These are the activations of a small neural network, seen along a few directions. Each row is one input.
Each table varies a few parts of the input and shows all the possible inputs, shuffled.
A made-up example of a description, with smaller parts first: one of 8 places around a ring, together with either a single point or one of 11 places around a ring or (one of 2 separate values, together with one of 6 places along a line).
Shared parts are said once, and a part with two or three values counts as separate values.
In the rows, 128 means zero.

Other details of the inputs vary at random and push rows far along two fixed directions, the same in every table; ignore that.

Rows:
r1: [137  85 154 121 156 120 133 124  93 110 152 148  90 147]
r2: [119 182  93 122 110 127 108 119 149 141  92 123 166  63]
r3: [147 112 186 152 123 146 126 135 139 146 167 148 125 184]
r4: [139  87 179 137 131 128 137 137 115 138 164 151 113 184]
r5: [160 107 143 146 161 140 135 138 118  93 158 130 119 199]
r6: [143 107 155 139 155 129 134 137 105 132 151 154 110 161]
r7: [ 68  93  66  92 147  56 166 130  76 124  88 125  83  56]
r8: [166 115 179 138 145 157 114 123 128 116 177 155 126 171]
r9: [132  85 132 114 162 149 146 136 116 103 152 111  95 175]
r10: [126 191 131 138  78 152  95 117 187 157 114 122 183  95]
r11: [116 193 126 137  72 149 105 113 174 167 104 115 189  79]
r12: [165 207 111 169  97 166  89 125 196 118 111 106 180 136]
r13: [158 123 176 148 148 157 113 132 124 138 168 157 126 181]
r14: [156 104 142 141 174 153 130 128 118  92 176 127 125 188]
r15: [ 65  89  32  73 152  71 181 131  85  96  61  82  79  52]
r16: [131 202 116 137  85 152  91 120 186 154 113 129 179  91]
r17: [151  99 153 127 139 118 132 131 104 111 143 150 105 152]
r18: [118  89 165 135 136 119 154 129  97 148 153 139 109 154]
r19: [123 195 120 143  56 131 106 119 174 170  85 113 185  81]
r20: [138 191 105 136  84 126  99 119 167 132  82 122 156  69]
r21: [133 100 191 143 131 147 133 127 114 153 175 143 122 180]
r22: [ 36  67  39  63 165  29 179 125  43 115  72 116  60  23]
r23: [ 65  73  40  61 169  78 181 127  74  90  84  83  82  55]
r24: [147 106 154 135 149 126 133 140 103 130 147 156 116 164]
r25: [124 198 126 142  65 146  88 119 191 162  99 113 177  86]
r26: [150  97 140 144 173 145 131 130 111  93 167 126 110 192]
r27: [121 197  88 131  73 117 101 128 172 150  78 122 167  69]
r28: [151  93 144 122 150 151 146 145 125 104 152 120 107 197]
Description of these inputs: one of 4 places along a line, together with either one of 2 separate values or one of 5 places along a line.
Question: The inputs of r5 and r12 match in every part but the place on the line of 4. If r4 is changed in the same way as r5 into r12, which row does it become?
Answer: r3
Question: A walk changes only the place on the line of 5. It starts at r11 and steps to r10. List the rest of the walk in order.
Answer: r16, r2, r8
Question: Change only the choice among 2 separate values in r15. List by row number the other rows that result.
Answer: r12

Rows:
r29: [ 93 118 113 113 107 120 142 117 133 127 115  97 122 103]
r30: [118 143  88 124 153 126 135 117 122 112 120 110 147  97]
r31: [113  55 139 100 175 117 184 146  72 123 147 130  89 164]
r32: [136 166  83 109 114 122 106 132 151 120  90 136 133  73]
r33: [119 104 132 141 122 103 146 132 113 126 121 129 100 143]
r34: [114  89 141 113 152 135 130 125 120 118 153 119  99 151]
r35: [129 175 115 119  76 153 114 124 170 135  86  88 172  94]
r36: [131  74 131 140 182 100 150 138  66 102 142 139  80 164]
r37: [156  99 164 113 155 165 117 127 128 105 170 146 102 165]
r38: [103 142  98 113 133 127 131 131 142 140 113 116 131 100]
r39: [104 105  95 108 162 113 141 107  95  89 125 101 122  99]
r40: [117 100 115 124 179 133 144 132  99 120 147 128 115 140]
r41: [143 164 173 143  94 153 104 115 142 177 141 147 150 108]
r42: [150 201 186 173  57 156  73 112 198 183 138 152 210 106]
r43: [111 169  82 131 100  97 113 126 149 132  67 112 129  72]
r44: [142 142 192 146 124 144 101 126 122 167 169 186 147 165]
r45: [ 96 155  79 122  84 100 132 127 149 138  86 104 139  81]
r46: [114  92 102 102 131  94 159 140  94 122 105 121 108 124]
r47: [181 157 185 168 112 182  84 141 185 143 182 149 151 220]
r48: [119 156  82 120  89  95 136 128 134 132  49 103 141  70]
r49: [174  78 169 134 174 118 143 138  90  82 168 170  78 182]
r50: [165 154 194 167 108 197 116 138 184 157 185 139 160 210]
r51: [116 108  88 121 162  91 145 123  84  93 126 121 117 113]
Question: What is each input in this table made of?
Answer: either one of 3 separate values or (one of 4 places along a line, together with one of 5 places along a line)
Question: A walk changes only the place on the line of 5. It starts at r30 and steps to r40. List the rest of the walk in order.
Answer: r38, r50, r31

Rows:
r52: [156 147 177 150 113 190 109 127 174 140 167 118 158 178]
r53: [164 148 181 155 100 168  98 136 167 153 149 149 145 178]
r54: [167 125 178 159 129 133 118 132 126 130 162 166 124 178]
r55: [165  88 188 149 138 124 138 140 105 134 169 165 106 205]
r56: [ 91 131 111 107 126 108 136 117 109 145 106 129 134  73]
r57: [ 91 116  97 102 140 113 145 114 108 117 110 102 131  86]
r58: [143  45 184 118 172 137 149 143  90 111 191 156  73 217]
r59: [ 98 101  58 104 164  81 163 130  89  91  93 106  94  91]
r60: [ 85 109  92 100 119 109 154 123 118 123  98  90 120  82]
r61: [119 161  79 110 116 112 118 122 143 114  89 121 133  64]
r62: [153 216 106 149  91 162  78 112 193 127 101 103 188  89]
r63: [131  37 198 115 169 143 161 142  92 125 207 152  80 214]
r64: [125 165  67 125 116 117 128 135 142 107  76  97 140  94]
r65: [114 127  96 111 127  95 137 130 104 121  89 131 109  80]
r66: [149  98 148 127 170 135 121 130 108 100 166 156 106 161]
r67: [ 91 147 110 123  77  96 138 123 136 163  87 117 147  68]
r68: [110 160  90 119  94 130 123 116 157 127  85  87 141  83]
r69: [123 130  85 108 122 112 139 125 128 108  87  98 125  92]
r70: [142  51 205 145 181 123 150 133  62 133 212 180  94 213]
r71: [124  94 164 113 157 143 138 126 106 130 176 146 119 162]
r72: [117 126  88 101 131 104 136 133 111 108  96 122 111  89]
r73: [155 102 144 137 170 142 125 126 114  91 161 138 113 169]
r74: [183 230 145 181  59 206  67 136 242 148 121 106 207 176]
r75: [144 187 116 145 107 135  91 121 161 135 101 142 159  87]
r76: [152 152 197 165 106 159 105 124 149 165 170 158 169 177]
r77: [ 98 125  77 103 137  79 142 124  98 117  81 131 103  51]
r78: [132  98 163 131 157 136 132 126  98 140 170 160 115 153]
r79: [202 238 149 178  65 208  63 127 231 129 120 113 206 157]
r80: [159  61 160 135 179 139 159 151  96 101 178 138  87 232]
r81: [ 80  77 101 102 132  58 164 133  72 129  93 129  86  88]
r82: [101 163  99 107 100 129 118 120 157 147 100 107 149  66]
r83: [168 125 147 155 161 157 118 136 135 106 165 139 129 198]
r84: [103 105  78 112 169  95 151 130  91 102 113 110 103 106]
r85: [184 233 168 189  67 173  56 119 208 164 136 146 206 138]
r86: [103 128  87 101 144 101 127 120 112 114 109 125 116  70]
r87: [157  58 194 151 184 114 141 136  68 112 197 184  84 212]
r88: [ 78 112  97 109 108  71 153 123  97 146  84 121 105  69]
r89: [ 88 127  81 103 143  80 133 120  94 127  90 128 111  45]
r90: [117 180 100 135  95 150 118 128 177 145 104  92 167 106]
r91: [ 97 125  81 107 141 110 138 113 106 114 106 106 130  71]
r92: [ 90 116 105 106 116  97 144 124 108 146  92 122 106  79]
r93: [126  86 153 134 143 146 156 140 126 127 161 116 116 190]
r94: [ 81  98  61 101 167  88 163 125  81 110 104 104 107  81]
r95: [166 232 149 172  75 209  73 123 229 155 135 109 223 158]
r96: [177 232 157 165  75 207  55 116 224 161 147 135 212 135]
r97: [146  92 154 131 140 145 134 133 125 111 152 120 109 185]
r98: [146  69 166 124 160 119 150 141  90 125 156 156  85 180]
r99: [144 106 173 131 129 156 127 133 135 135 170 140 113 186]
r100: [ 85 123 107 104 123 102 143 124 112 153 101 120 121  69]
r101: [101 117  72  88 128  87 145 129 110 112  81 114 108  68]
r102: [ 73 109  97  95 115  86 157 126 105 149  87 116 113  58]
r103: [151 186 103 140 103 147 102 118 176 110 101 110 160 101]
r104: [ 98 153  73 120 104 117 136 127 147 128  80  87 134  91]
r105: [168 123 177 157 124 132 121 138 119 130 153 161 122 182]
r106: [131  51 209 138 162 126 157 137  78 148 201 165  92 208]
Question: The inputs of r105 and r79 match in every part but one. If r85 is changed in the same way as r105 into r79, which row does it become?
Answer: r62
Question: The inputs of r57 and r95 match in every part but one. If r91 is changed in the same way as r57 into r95, which row does it become?
Answer: r94
Question: What is each input in this table made of?
Answer: one of 5 places along a line, together with one of 11 places around a ring
Question: A walk changes only the place on the ring of 11. It starts at r63 and steps to r99. List the rest of the walk in order.
Answer: r58, r101, r72, r61, r66, r86, r96, r71, r82
Question: Change only the place on the line of 5 in r83. List by row number the other rows that result.
Answer: r66, r73, r75, r87

Rows:
r107: [105 105 130 119 139 111 149 126 104 135 132 126 116 115]
r108: [121  83 137 117 151 102 149 127  83 118 135 139  95 129]
r109: [114  79  89 104 176 113 156 127  98  76 131 104  86 133]
r110: [116 172  92 129  84 105 119 127 153 137  73 115 150  75]
r111: [175 225 162 178  62 184  68 120 214 163 133 134 205 140]
r112: [ 99  74 109  97 161  82 160 128  69 114 115 134  78  99]
r113: [167 129 188 157 130 162 111 134 141 142 182 162 134 194]
r114: [118 168  90 124  92 108 117 129 153 141  78 119 145  76]
r115: [139 106 177 138 142 153 130 134 124 140 174 151 120 177]
r116: [ 88 160  81 111  86 107 129 119 145 145  72  96 150  54]
r117: [135 180  64 117 116 138 118 128 161 100  80  89 160  85]
r118: [121  95 150 125 151 119 135 125  97 129 154 145 115 141]
r119: [101  99 119 107 130 112 149 131 107 136 121 120 108 117]
r120: [139 109 169 132 149 142 122 128 116 136 169 156 121 164]
r121: [182 136 162 163 150 182 109 138 154 109 171 129 136 220]
Question: What is each input in this table made of?
Answer: either one of 3 separate values or (one of 2 separate values, together with one of 6 places along a line)
Question: A walk changes only the place on the line of 6. It starts at r110 and steps to r108. List the rest of the walk in order.
Answer: r111, r118, r107, r116
